A small network was shown many inputs. Here are its activations along a few directions, one row for each input.
Each table varies a few parts of the input and shows all the possible inputs, shuffled.
A made-up example of a description, with smaller parts first: one of 3 separate values, together with either a single point or one of 9 places around a ring or (one of 5 places around a ring, together with one of 6 places along a line).
Shared parts are said once, and a part with two or three values counts as separate values.

Other details of the inputs shift rows strongly along three fixed directions, in all tables alike. That doesn't count.

Table:
R1: [ -7   2  17  33 -27 -32 -36  13   4 -14 -34 -31]
R2: [ 23  -1 -15 -26  -7   6 -19  27  19 -36 -11   2]
R3: [ -8  35  26  17  30   3  22 -23   3  27  36   4]
R4: [-28 -23  12  27 -13   6  17 -22   9  19  14  14]
R5: [ -7   0  33  21  -7 -13  18  13  21  21  12  17]
R6: [  6 -20  20  26 -41 -52 -28  45  27 -11 -20  -3]
R7: [-39  29  26  20  16 -10  17 -13  -8  32 -10 -11]
R8: [ -7  14  31  -8  20 -37  30  45  17  -8   5   3]
R9: [-10 -20 -35 -19 -22  30 -20   1   7 -14 -15  -3]
R10: [-12  -5  40  45   1 -62  21  38  -6  17  -5 -15]
R11: [ 10  17 -31 -42  17  28  -8  20  11  -8  -6  18]
R12: [ 21  30 -17 -29  47  -5   6  48  -9 -17  -6   3]
R13: [-19  37  -1   4  31  27   4 -20  -6  37  -5   4]
R14: [  2 -14 -15   3 -18   5 -25  17  18  -6 -10  16]
R15: [ -5  12   0  -8  21   3  25 -12   2  37  10  26]
R16: [ 21  10 -49 -62  14  52  -2  -5  -9 -42  -6  -7]
R17: [ -7  13   5 -29  38 -19 -26  18   0 -15  -7 -19]
R18: [  9   5   4   0   1 -34   2  38 -10 -17 -13 -21]
R19: [ 11  32   1 -32  40  10  25  52  -8 -20  -6 -10]
R20: [-33  -8  21  17  -1 -13  33 -19   3  39  13  17]
R21: [  3 -31 -23  19 -29  26 -12 -70 -14  26  12  18]
R22: [ 33 -30 -48  -8 -60  63 -55 -24 -16 -37 -17 -20]
R23: [-11  24  15  -2  49  28  57 -30 -19  43  34  29]
R24: [ 14 -21 -39 -12 -20  19 -31 -16   4 -16 -11  13]
R25: [-15 -50  14  53 -44   3  10 -67 -22  22  17  -4]
R26: [  7  26 -28 -54  39   3   6  46   5 -26 -15   4]
R27: [ 17 -29 -17  18 -60  -3 -44   6 -10 -21 -30 -34]
R28: [ 21   9  -4 -12 -14  12  -8  30  -8 -23 -15 -25]
R29: [-16  -1  25  20  11  18  30 -18  15  40  31  34]
R30: [ -8   3 -21 -21  16  55  10 -10  12   5  15  25]
R31: [  8  10  -9 -17  -4  -4   2  -2  -7   0  -3  -4]
R32: [-14  34 -11 -51  55  40  -9 -23  -8  24  10   0]
R33: [ 20  -9 -31 -26  -6  34 -17 -13   3 -26  -1  13]
R34: [ 21 -14   6   3 -15 -29 -19  36  27 -35  -6   4]
R35: [-13 -34 -37  25 -39  43 -39 -73 -13 -15  12 -23]
R36: [ 21   7   6 -10  -6  -2  10 -10   0  -6   8   3]
R37: [-17   8 -11 -11  21  17   9  16  10  17   5  30]
R38: [  1  16   7 -16  13  20  34 -31 -11  16  19   9]
R39: [ -4 -34 -28  -6 -25  37  -6 -48  -7  -8  -1  -1]
R40: [  8 -17  -9  -2 -23 -13 -26  16  16 -18 -10  13]
R41: [-46   1  15  43  -1   0   5 -46 -11  36  -4  -1]
R42: [  5  13 -13 -28  21 -14  -7  55  17 -29  -9  12]
R43: [  3 -25  21  55 -32 -21  -6 -14 -11  31   1  -2]
R44: [  6 -34  14  34 -42  -6  -1 -54  -4  13  17   9]
R45: [-25  32   6  -8  41  31  53 -10 -24  56  10   8]
R46: [-14  23  -4 -13  43  14  42 -28 -14  39  24  31]
R47: [ -6 -10 -21  19 -16  32 -28 -46  -5 -12  14 -13]
R48: [ -4  21  -2   4  14  38  24 -26 -20  59  11  11]
R49: [  7  18  14 -21  11  -6   9  55  21 -20  -6  -3]
R50: [-11  -1  42  40   1  11  45 -38 -11  59  30  16]
R51: [ 14  -9  45  36 -32 -55   9  23  -2  -7  -4 -22]
R52: [  3 -22 -19 -16 -26  17 -19  20  16 -38 -17 -14]
R53: [ -2 -12  24  33 -13  -9  14   4 -10   7   4   0]
R54: [-15 -19  27  29 -16 -66   1  36  17  -8  -5   0]
R55: [-35   6  19  -6  27   5   0 -46 -11  39  13  -3]
R56: [  9  -3  15   2   2 -17  18  -2   2 -11   9   7]
R57: [ 17 -31  40  42 -40 -70  -7  17  16 -13  -6  -6]
R58: [ 25  27 -23 -25   0  26 -37  11   4 -41   1 -26]
R59: [-21 -42  18  40 -34 -14   8 -38   7  12  15   7]
R60: [  1   6  45   9  12 -55 -27  22  10  12  -2 -20]
R61: [  4  -4   8  -3   3 -21   0  28  18 -27   1  12]
R62: [  2  14 -17 -25  26   3  16   1 -10  -6   1   6]
R63: [ 23  33  -4 -29  37  25  22  14 -10  -2  11  13]
R64: [-27  25  15  13  27  22  30 -42 -10  32  30  -7]
R65: [ -7 -20  32  29 -35 -61  -5  24  19   2 -10  -3]
R66: [ 11 -22  25  25 -12 -58   0  28  17 -26  -4   1]
R67: [  0   6 -16 -26  11  35  17 -26  -5   5   9  11]
R68: [ 13 -50 -46  20 -54  33 -54 -28 -15 -22 -20 -16]
R69: [ 31 -31 -43  -5 -49  50 -43 -40 -16 -29  -8 -14]
R70: [ -2  26 -13 -35  34   7  28   7 -12   5   3   4]
R71: [ -7  32 -41 -28  34  47 -26   0  -7 -16 -26  -4]
R72: [ 27  24 -29 -29  16  26  -7   9 -16  -2  -2  -1]
R73: [ -6  41  26  11  32 -27   0  32   8   4 -16  -4]
R74: [ -3 -29 -40  -8 -21  11 -24 -15  -2 -24 -17   1]
R75: [ -1 -15 -32 -12   0  13 -12 -15  -1  -9  -6  16]
R76: [  4  13 -17  -6  24  36  17 -33 -19  37  14  21]
R77: [  7  18  22 -20  37 -31 -30  28   9  -5  -4 -12]
R78: [ 11   6  18 -10  -1 -29   7  41  21 -21  -7  -4]
R79: [ -8 -20  27  35 -28 -10  17  -7 -10   9   0 -22]
R80: [ 17  38  17 -19  34 -35  26  35   2  16   4  11]
R81: [ 13 -15  19  13 -12 -52   5  20   6 -33  -3 -15]
R82: [  5   9 -20 -34  -6   8 -21  44  16 -25 -20  -1]
R83: [-25  -2  33  29  -2 -31  37 -23   0  53  14  19]
R84: [-26 -35  15  41 -33 -33  -6   5  14   7  -4   4]
R85: [-16  -2  14  -5  28 -12 -24 -15   0  15   8  -6]
R86: [ 12   9  -6 -31  29 -13  16  37   8 -33  -5  -2]
R87: [  4 -33 -39  15 -54  38 -29 -63 -25   9  -8 -12]
R88: [ 14  29   9 -30  32  -6  27  43  -8 -21  -3 -14]
R89: [  5  13  27  25 -16 -33 -17  16   9 -21   2 -39]
R90: [ 18  -7 -35 -16  -3  -4 -24  24 -13 -40 -21 -20]
Description of these inputs: one of 6 places around a ring, together with either one of 3 separate values or (one of 2 separate values, together with one of 6 places along a line).
Changing only the place on the ring of 6 turns R23 into R88. The same change can be made to R53. Which row results?
> R79
Changing only the place on the ring of 6 turns R13 into R1. The same change can be made to R72. Which row results?
> R87
Change only the place on the line of 6 in R15. List by row number the other rows that result.
> R6, R11, R48, R72, R80
Change only the place on the ring of 6 in R21. List by row number the other rows that result.
> R31, R46, R62, R70, R80
Start at R89 and move only the place on the ring of 6, one step at a time. The first step leads to R64. Which rows follow, in order?
> R35, R47, R3, R58
Change only the choice among 3 separate values in R73. List by row number the other rows that result.
> R3, R77

Table:
R91: [  4  14  13 -19  20 -18 -22  23  14 -19  -3  -8]
R92: [ 21 -34   3  17 -46 -23 -30 -17   3 -34  -1 -19]
R93: [ 16   0 -25 -17  -9  48   0 -40 -11  -1  13   5]
R94: [ -6 -19 -19  -5 -13  14 -44  -5  11 -26  -8 -14]
R95: [-15 -30  13  30 -23 -23  12 -23   2   0   8   6]
R96: [ -2 -35 -40 -17 -27  10 -59   6  10 -47 -27  -9]
R97: [ 11  23 -22 -38  23  27 -12   5   6  -6  -4  10]
R98: [-23 -25   8  13  -2  -6   0 -38   1  30   9  15]
R99: [-28  17  23  19  25   1  46  -3   2  56  17  34]
R100: [ 18  20 -14 -37  22  38  16   4 -10   2   7  16]
R101: [ 15 -12 -40 -23  -9  44   2 -36 -12  -4   4  10]
R102: [-22  15  23   5  14  20  52 -12 -16  42   9   6]
R103: [-16   7  57  24  16 -54  12   7  14  27  14   3]
R104: [ -3 -12   2  16 -29 -11 -13 -32 -19   0   2 -32]
R105: [ 13   6  -2   8   3 -22 -21  -5 -20 -32 -11 -30]
R106: [ -9 -33  15  37 -31 -19   7   2   0  11   1   4]
R107: [ 21  -4 -13  -1 -27  10 -33   0   4 -15  -9  -3]
R108: [ 16 -27 -18  -5 -30  -2 -14  16  -3 -20 -13   0]
R109: [ 10 -17  24  36 -31 -20   1 -21   3   1  12  -6]
R110: [  6  19 -23 -27   6  31   1  27  -3 -17 -26 -11]
R111: [ 14  30 -19 -32  18  23   3  13 -21 -10  -5 -25]
R112: [-10  19 -35 -37  28  35  -3  13   5  -4  -5  17]
R113: [  4 -10 -42 -14 -10  52  -3 -25  -7 -16   1   5]
R114: [  1 -17  22  27 -21 -19   4 -33   3   0  19  -4]
R115: [-15  30   8  -9  35  12  16  11  11  22  12  13]
R116: [  3  24  -4 -21  32  10  26   9   0  25   5  23]
R117: [-25 -21  13  38 -24 -14  -6 -21  10  20   4   8]
R118: [-11   2  14  15   6 -15  26   3   2  33   6  24]
R119: [ 24   4   2  -7   0 -13 -12  64  11 -39 -14 -16]
R120: [ -8 -21 -29   2 -18  44   9 -46 -10  10   7  16]
R121: [ 17  18 -15 -30  14  15 -22  14   9 -14  -7   2]
R122: [ -6 -32 -21  22 -46   7 -28  -8   3  -9 -14   2]
R123: [ 11   0 -11   5 -26  -9 -38  22  -7 -16 -24 -32]
R124: [  4  14 -31 -47  30  31  21  -6  -6  -8   8  15]
R125: [-17 -39 -20  10 -32   9 -43 -26   8 -17 -10  -7]
R126: [  7 -37 -15  12 -41 -15 -29  -2   7 -46 -11 -18]
R127: [ 17  25 -19 -31  17  28  -4  10   1  -3  -4  12]
R128: [  0 -14  36  31  -9 -53  17  50   9  -1  -6   2]
R129: [-15 -10  19  29  -7  28  27 -41  -7  45  26  13]
R130: [ -5 -15 -14   7 -13  29   1 -42  -1  -6  15  -2]
R131: [ 18  24  -2 -27  24  28  11  16  -2  -3   7   6]
R132: [ -1  25  18  25  21 -12  22 -20 -25  21   9 -10]
R133: [  4   7  14  -6  13 -42  -1  41  14  -2  -9   8]
R134: [ -3 -13  30  35 -29 -30  -4   5 -18  18  -4 -30]
R135: [ 29   2   5 -13  -2 -44   3  53   7 -37 -12  -5]
R136: [ -1  23  21  10  15 -15  13  38  13   6   1   3]
R137: [13 26 12 -7 13 -6  0 25  9  0  1  4]
R138: [ -2 -10 -23   7 -21  48 -19 -37   0  10   2   5]
R139: [ 13 -20 -13   6 -30  25  -3 -46 -10   1   9   5]
R140: [ -1  -6 -17  18  -7  38 -11 -53 -36  16   0 -10]
R141: [ -6 -25  -1  13 -13  15  19 -35 -12  32  12  20]
R142: [ 14  12 -22 -32  19  17  21  12  -5  -9   1  13]
R143: [-12 -25  13  21 -17  -9 -16 -43   3  19   7   6]
R144: [  6  23 -12 -24  20  16 -18  26  15 -15  -5   0]
R145: [ 32   9 -15 -36   4  -9 -12  21   6 -49  -5  -9]
R146: [-13  38 -13 -26  36  28   0   0 -13  25   1 -10]
R147: [-14  -6 -19   7   7  27 -33 -52 -22   9  -3 -16]
R148: [  4   3 -12 -18   9  -9   7  24   7 -34  -3  -3]
R149: [-26  13  26   3  30  -1  15 -13   8  33  19  10]
R150: [  6   8  52  32   1 -51  26  32  13   2  13  -8]
R151: [ -5  23   4 -20  36  -3  19  11   7  24   5  20]
R152: [-13  -8 -21 -13 -12  46  15 -45 -16   0  -1  -9]
R153: [  4  -1   3 -20  17 -29 -16  26  13 -16 -14   1]
R154: [-41  -3  23  16   3   4  25 -36  -6  38   4   0]
R155: [ -1 -36 -15  22 -44   0  -8 -16  -1 -17  -4  -3]
R156: [-16   9  15  10  18   1  38 -15  -3  51  17  30]
R157: [-16  30  -5 -12  33  27  29   7   1  28  10  25]
R158: [  0 -37 -11  23 -41  12 -15  -9  -2  -9  -6  -3]
R159: [-25 -13  29  23  -3 -48  -5  17  15   2  -2   2]
R160: [-11  -3  -4  -2  -1  -5 -34  -5  -7  -1  -9 -32]
R161: [ 14  14  -5 -21  14   1   1  17   9 -35   6 -11]
R162: [ -4  19   5 -26  41  -1  46  -3  -3  19  23  20]
R163: [  1 -20  29  39 -32 -38 -27  -4  15   2  -3  -6]
R164: [ 13 -11  -8   0 -32  -4  -6  19  -5 -39 -24 -29]
R165: [  2  33  16   8  30 -38 -13  32  -5  -5 -14 -24]
R166: [ 11   8  35  11   2 -22  21  14   0  15  12   5]
R167: [ -6  32  23  28  27 -19  13  -1 -16  30   3  -5]
R168: [ -8 -15  32  48 -22 -18  22 -18   3  16  17   1]
R169: [-15  12 -16 -36  42  17   7   0   4  11   2  19]
R170: [ -5   8   3  -4  10 -27  -6  46  17 -11 -14   7]
R171: [ 17   4  14  -8  11 -25  18  34   1   0  -2   7]
R172: [ -8  22 -17 -29  14  27   2  18   0  -7 -19 -10]
R173: [ 17   7  35   0  17 -70  23  47  13 -17   2  -5]
R174: [ 16  -4 -12 -17  -6 -34 -33  54  19 -38 -29  -5]
Describe the family of inputs behind these rows.
> one of 6 places along a line, together with either one of 3 separate values or one of 11 places around a ring
Changing only the place on the line of 6 turns R157 into R113. The same change can be made to R137. Which row results?
> R109
Changing only the place on the line of 6 turns R141 into R162. The same change can be made to R131. Which row results?
> R114
Start at R130 and move only the place on the line of 6, one step at a time. The first step leads to R168. Which rows follow, in order?
> R119, R136, R115, R94
Change only the choice among 3 separate values in R104. List by row number the other rows that result.
> R105, R152
Start at R115 and move only the place on the ring of 11, one step at a time. The first step leads to R144. Which rows follow, in order?
> R163, R121, R97, R151, R133, R174, R170, R112, R117
